A =
array([[9392, 4999, 6830, 7862, 4782, 8964, 2406, 7449, 2646],
       [8900, 3298, 6357, 5974, 4123, 8400, 1642, 7693, 4386],
       [4412, 2771, 2066, 8705, 8874, 3885, 6529, 3474, 6983],
       [7516, 5904, 6804, 8392, 8127, 5836, 3865, 4548, 3237],
       [8862, 5817, 7325, 8872, 4999, 8600, 2919, 6314, 1980],
       [5328, 8749, 8924, 6966, 6530, 4004, 7823, 3005, 1559],
       [8619, 5255, 7267, 8094, 4689, 8218, 2476, 7151, 3364],
       [2142, 6635, 3801, 4564, 6145, 2332, 8112, 3302, 7142],
       [3231, 9038, 6692, 7668, 7594, 2703, 8590, 1945, 1862],
       [6595, 8297, 9265, 8006, 7443, 5197, 7334, 3102, 1967],
       [6285, 7225, 9152, 3758, 1814, 8043, 4057, 7251, 1598],
       [8527, 2761, 5224, 4041, 3470, 8752, 2026, 9178, 7977],
       [8519, 2664, 4260, 8891, 7300, 7590, 2859, 6809, 4778],
       [7880, 2074, 3473, 3516, 5013, 7617, 1692, 8050, 8484]])
Rows and columns are counted from 1.
row 1 col 1 -> 9392
row 6 col 1 -> 5328
row 3 col 3 -> 2066
row 6 col 5 -> 6530
row 11 col 7 -> 4057
row 8 col 5 -> 6145
row 7 col 1 -> 8619
row 11 col 6 -> 8043
row 4 col 2 -> 5904
row 2 col 4 -> 5974
row 12 col 3 -> 5224
row 9 col 8 -> 1945
row 7 col 5 -> 4689
row 12 col 1 -> 8527
row 12 col 7 -> 2026
row 3 col 6 -> 3885
row 12 col 8 -> 9178
row 11 col 3 -> 9152
row 3 col 7 -> 6529
row 2 col 6 -> 8400
row 8 col 7 -> 8112
row 11 col 5 -> 1814
row 12 col 4 -> 4041
row 1 col 4 -> 7862
row 14 col 6 -> 7617
row 9 col 2 -> 9038
row 10 col 9 -> 1967
row 10 col 8 -> 3102
row 6 col 8 -> 3005
row 10 col 7 -> 7334
row 9 col 5 -> 7594
row 12 col 9 -> 7977
row 10 col 3 -> 9265
row 11 col 1 -> 6285

a =
-260	-214	-177	-78	-256	56	240	153	384	166
-53	-71	-53	-44	-4	-74	114	32	50	119
203	139	117	31	242	-124	-126	-116	-344	-39
-152	-136	-113	-63	-93	-48	194	76	171	179
171	212	160	123	23	201	-336	-89	-139	-379
-27	-5	-4	23	-74	89	-30	21	81	-76
231	136	117	15	322	-201	-103	-137	-426	33
27	68	44	53	-57	152	-133	-12	35	-201
-123	-70	-61	-9	-161	97	56	72	212	-13
-118	-133	-104	-85	-16	-131	223	54	84	252
-144	-71	-55	13	-234	193	19	97	302	-85
60	7	10	-37	152	-172	60	-39	-171	139
-345	-212	-185	-16	-484	312	150	205	633	-54
-203	-139	-113	-32	-242	124	140	124	338	42
147	136	111	66	90	53	-191	-76	-181	-182
-321	-206	-182	-43	-401	221	181	188	550	22
Rows and columns are counted from 1.
row 1 col 1	-260
row 4 col 1	-152
row 16 col 6	221
row 14 col 3	-113
row 14 col 10	42
row 15 col 5	90
row 4 col 6	-48
row 9 col 7	56
row 3 col 6	-124
row 13 col 6	312
row 5 col 5	23
row 6 col 3	-4
row 14 col 6	124
row 10 col 4	-85
row 16 col 8	188
row 4 col 2	-136
row 1 col 8	153
row 11 col 10	-85
row 11 col 5	-234
row 10 col 10	252
row 5 col 9	-139
row 8 col 1	27
row 11 col 6	193
row 8 col 5	-57
row 3 col 1	203
row 16 col 5	-401
row 5 col 8	-89
row 8 col 2	68
row 11 col 8	97
row 14 col 1	-203
row 7 col 9	-426
row 14 col 4	-32
row 2 col 6	-74
row 1 col 4	-78
row 12 col 1	60

x =
array([[-521, -319,   42,   79, -344,  431,  490, -404],
       [ 449, -522, -388, -219,  269,  -93,  201,  384],
       [-534, -496, -352,  -17, -286,  467,  587, -311],
       [ 669,  247,  148, -232,  312, -468, -580,  289],
       [-191, -523,   25, -333,  314, -205,  300, -344],
       [ 562,  208,  152, -244,  429, -426, -542,  551],
       [-503,  442,  481, -130,   30, -287,   88, -441],
       [-425, -202,   61,  125, -408,  390,  406, -498],
       [ 273,  542,  300,  194, -261,  147, -415,   55],
       [ 587, -160, -559,  556, -506,  407, -536,  586]])
Rows and columns are counted from 1.
row 1 col 1 -> -521
row 10 col 3 -> -559
row 10 col 5 -> -506
row 9 col 1 -> 273
row 10 col 1 -> 587
row 7 col 1 -> -503
row 5 col 4 -> -333
row 7 col 3 -> 481
row 9 col 3 -> 300
row 7 col 6 -> -287
row 2 col 3 -> -388
row 4 col 3 -> 148
row 6 col 2 -> 208
row 9 col 5 -> -261
row 6 col 5 -> 429
row 7 col 8 -> -441
row 8 col 7 -> 406
row 2 col 6 -> -93
row 3 col 1 -> -534
row 1 col 5 -> -344
row 8 col 6 -> 390
row 5 col 8 -> -344
row 2 col 5 -> 269
row 10 col 8 -> 586
row 7 col 2 -> 442
row 2 col 4 -> -219
row 4 col 8 -> 289
row 9 col 4 -> 194
row 3 col 8 -> -311
row 1 col 7 -> 490
row 2 col 2 -> -522
row 4 col 6 -> -468

M = [[41, 26, 29, 71, 114, 202, 111, 35, 28, 47, 49, 160, 142, 87, 211, 175], [186, 225, 245, 107, 183, 231, 207, 175, 171, 97, 61, 241, 238, 69, 231, 233], [34, 40, 175, 190, 244, 219, 224, 40, 41, 53, 82, 245, 101, 217, 166, 86], [105, 115, 105, 221, 48, 26, 33, 68, 119, 200, 223, 48, 63, 161, 58, 48], [171, 201, 241, 246, 124, 75, 134, 173, 199, 250, 241, 147, 110, 188, 87, 83], [115, 142, 35, 50, 115, 193, 97, 51, 57, 39, 31, 146, 190, 32, 205, 184]]
Indices start at 1.
(1, 1)	41
(6, 15)	205
(3, 1)	34
(6, 6)	193
(4, 15)	58
(4, 14)	161
(2, 16)	233
(5, 16)	83
(1, 12)	160
(5, 9)	199
(5, 4)	246
(6, 11)	31
(4, 8)	68
(3, 12)	245
(3, 7)	224
(6, 3)	35
(2, 5)	183
(1, 11)	49
(5, 3)	241
(4, 7)	33
(6, 13)	190
(5, 12)	147
(1, 14)	87
(1, 16)	175
(3, 11)	82
(1, 6)	202
(5, 1)	171
(1, 10)	47
(1, 4)	71
(4, 5)	48
(5, 10)	250
(1, 2)	26
(6, 9)	57

grid =
[[16 26 42 65 33 49 37 41 38 52 19 44]
 [10 26 48 32 31 56 18 47 35 55 21 52]
 [34 26 51 58 27 40 43 51 31 44 26 33]
 [30 18 54 58 23 53 30 76 27 48 18 38]
 [29 35 58 53 23 51 24 64 35 67  8 50]]
Indices start at 1.
row 1 col 1 = 16
row 2 col 10 = 55
row 3 col 3 = 51
row 3 col 9 = 31
row 3 col 2 = 26
row 5 col 5 = 23
row 2 col 12 = 52
row 5 col 10 = 67
row 3 col 11 = 26
row 1 col 9 = 38
row 4 col 3 = 54
row 2 col 5 = 31
row 3 col 1 = 34
row 2 col 6 = 56
row 5 col 7 = 24
row 3 col 10 = 44
row 5 col 6 = 51
row 5 col 9 = 35
row 1 col 8 = 41
row 2 col 8 = 47
row 1 col 3 = 42
row 3 col 5 = 27
